Each row has a name. After each piece below comes the name of the row it's from, unless a question asks for something else. Each question is about the rows just above it. Places in a row count from 0.

Columns, left to right: Z U V S H D
[ 0.28 -1.87 -0.80 -0.33  1.42  0.74]  j501
[ 0.23 -0.03  0.92  0.58 -0.56 -0.31]  j768
[ 1.45  0.48  3.49 -2.01  4.85 -0.88]  j890
[ 0.14 -0.40  6.51  0.30  8.00 -4.59]  j647
[-1.61  0.51 -6.08 -4.10  4.02  1.84]  j156
[ 5.14 -1.86  0.74 -1.74  3.34  1.82]  j20
Which column holds [-0.03  0.48] top down? : U
[0.92 3.49] is in which column, read top down? : V

Columns, left to right: A X Q G
[-0.14  1.92  0.80  0.74] -> j326
[-1.75 -1.11 -0.43 -1.00] -> j148
[ 1.74 -1.63  0.27  0.77] -> j688
[ 2.49 -2.02 -1.41  0.58] -> j346
[-3.44  0.06 -0.53  0.15] -> j834
[ 0.02  2.00  0.86 -0.13] -> j387
[ 0.08 -7.40  0.69  2.82] -> j85
[ 1.04  7.25  0.04 -0.10] -> j180
[-4.52 -1.55 -0.73 -0.83] -> j23
[ 1.92 -1.11 -1.63 -2.02] is in which column, read top down? : X
Among the named rows, does one hold [0.81 0.74] next to each other, in this order? : no

Columns, left to right: B E N T
[4.70 0.76 0.28 0.62] : j897
[0.15 0.71 0.76 1.43] : j355
[3.07 1.42 2.13 3.47] : j418
[6.23 0.76 0.28 0.62] : j854
[0.74 2.10 2.37 8.65] : j993
[3.07 0.99 1.83 1.04] : j359
[5.48 2.49 0.48 7.24] : j354
[1.46 0.54 2.32 0.68] : j308
[5.48 2.49 1.99 7.24] : j15
Among the named rows, does one hold [3.07 1.42 2.13] next to each other, in this order? : yes
Where in the named rows is [1.43]? : j355, 3

Columns, left to right: W L Y M
[ 1.54 -1.69 -1.56  6.22]  j602
[ 1.52 -1.69 -1.56  5.55]  j208
[ 1.54 -1.69 -1.56  5.61]  j109
[ 0.99 -1.69 -1.24  3.84]  j560
[ 1.32 -1.69 -1.42  4.92]  j62
[ 1.93 -1.29 -2.23  6.88]  j369
[ 1.87 -1.57 -2.03  6.66]  j424
One entry of j208 was changed: [ 1.52 -1.69 -1.57  5.55]. Where, and from what? : 2, [-1.56]
Which column holds [-1.69 -1.69 -1.69 -1.29 -1.57] top down? : L
Where in the named rows is [6.66]? : j424, 3

Columns, left to right: Tefe ver vonar revu Fadam Kitaz dise
[-1.34 -1.20  0.39  3.25 -4.72 -1.40 -4.37] : j966
[-2.46  1.76  0.58 -1.14 -0.82  0.68  3.60] : j28
[ 0.00  3.82  3.48 -0.58 -3.25  1.92 -0.36] : j816
[-1.81  1.98 -4.45  7.95 -5.23  2.37 -5.10] : j469
[ 1.79  2.11  2.92 -1.27 -2.27  1.08 -2.43] : j996
[-0.33 -1.65  1.06  2.26 -0.24 -1.12  2.88] : j163
[ 0.05  0.78 -1.06  0.75  0.20  0.77  0.11] : j994
[ 1.03 -1.67  3.45 -5.12  2.82 -2.01  2.69] : j534
[ 3.06 -2.47  0.67  1.52  0.62 -0.20 -3.24] : j364
[-0.91  1.36  0.70 -2.32 -1.09  0.22  1.87] : j954
Which column holds [ 0.68  1.92  2.37  1.08 -1.12  0.77 -2.01 -0.20  0.22] top down? : Kitaz
Which column holds this, read top down? [-1.27  2.26] : revu
Is [-1.06  0.75  0.20] printed in one of the named rows, side by side and in this order? : yes
Which column holds this, read top down? [-0.58  7.95] : revu
Which column holds [-1.14 -0.58  7.95 -1.27  2.26  0.75] top down? : revu
Where in the named rows is [0.77]? : j994, 5

Columns, left to right: J R F K
[ 5.26  2.34 -7.44 -1.41]  j394
[ 2.57 -2.21 -4.60 -2.34]  j843
[ 1.22 -1.67 -3.08 -3.37]  j43
[ 1.45 -1.68 -4.99 -4.89]  j869
[-2.78 -1.67  2.78 -1.44]  j797
[-4.11 -2.75  5.57 -0.74]  j686
[-2.78 -1.67 -0.34  1.04]  j108
[2.53 3.29 0.37 4.24]  j979
[ 2.57 -2.21 -4.60 -2.54]  j255
[ 4.00  3.05 -4.95 -0.84]  j716
[-0.91 -0.42 -0.86 -4.28]  j79
[-1.33 -2.19  3.32  1.20]  j92
Where does [-0.90 -0.42 -0.86 -4.28] differ from j79, and what was there? : 0, [-0.91]
One entry of j843 was changed: [ 2.56 -2.21 -4.60 -2.34]. Where, and from what? : 0, [2.57]
[ 5.26  2.57  1.22  1.45 -2.78 -4.11 -2.78  2.53  2.57  4.00 -0.91] is in which column, read top down? : J
Row and place of [-0.84] in the named rows: : j716, 3

Columns, left to right: Nasi vate lem tebed panab nev zopir Tun vik Veke
[-1.87 -1.89  0.26  5.23 -1.50  5.46 -1.39 -1.08  9.11 -0.97] : j774
[-2.64 -0.35 -1.03  6.06  4.89  1.50  1.24  4.88  5.99 -1.96] : j763
[-1.34  3.52  0.08 -5.52 -0.65 -5.07  0.97 -6.36 -0.84  1.66] : j515
[-1.34  3.52  0.08 -5.52 -0.65 -5.07  0.97  3.99 -0.08 -0.14] : j615
[ 1.15  1.22 -1.67 -3.98 -4.55  0.83 -0.92 -1.73  7.25  5.00] : j509
[ 1.80 -2.60  1.82  2.55 -0.14 -2.07 -4.01  2.46 -3.75 -1.57] : j624
[-3.76  1.75  0.08 -5.52 -0.65 -5.07  0.97  3.99 -0.08 -0.14] : j758
[ 5.44  0.67 -2.11 -4.06 -0.98 -2.85 -2.77 -1.25  2.79  6.25] : j593
[-2.64  2.20 -3.76  1.48  4.37  0.83  1.79  0.81 -1.54  4.39] : j36
Among the named rows, does one hold [5.44 0.67] next to each other, in this order? : yes
Which value is in both j36 and j758? : [-3.76]

Columns, left to right: tege dadav zese meli
[ 4.18 -3.23  1.27  6.02]  j54
[ 4.60 -2.23  1.54  7.01]  j278
[ 1.32  4.38 -0.49  5.70]  j972
[ 0.07 -0.65  0.08 -0.15]  j235
[-4.00 -1.87 -0.74 -8.38]  j755
[ 6.25 -9.10 -4.00  7.29]  j588
One entry of j755 was changed: [-4.00 -1.88 -0.74 -8.38]. Where, and from what? : 1, [-1.87]
[6.02] is at row and place : j54, 3
Which value is in both j755 and j588? : [-4.00]
Which column holds [7.01 5.70] top down? : meli
Which column holds [4.18 4.60 1.32 0.07] top down? : tege
Which column holds this, read top down? [-0.15 -8.38  7.29] : meli
[5.70] is at row and place : j972, 3

Columns, left to right: Rasid vunur fol ditiz Pivi
[-0.15  2.06 -2.56  5.39  3.50] = j742
[-2.56 -3.73  0.96 -3.27  2.11] = j198
[-0.16 -0.23  3.49  3.04 -3.52] = j984
[-5.16 -5.96  7.93  0.39 -2.56] = j735
[-2.06 -4.29 -0.09 -4.09  2.36] = j986
[ 5.71  2.06 -3.85  5.39  1.69] = j904
[-2.56 -3.73  0.96 -8.66  6.52] = j524
Among the named rows, does one hold [-2.06 -4.29] next to each other, in this order? : yes
Shared by j735 and j742: : [-2.56]
Where in the named rows is [3.49]? : j984, 2
Where does [-2.55 -3.73  0.96 -3.27  2.11] differ from j198, and what was there? : 0, [-2.56]
[-0.16] is at row and place : j984, 0
[-0.23 -5.96 -4.29  2.06 -3.73] is in which column, read top down? : vunur

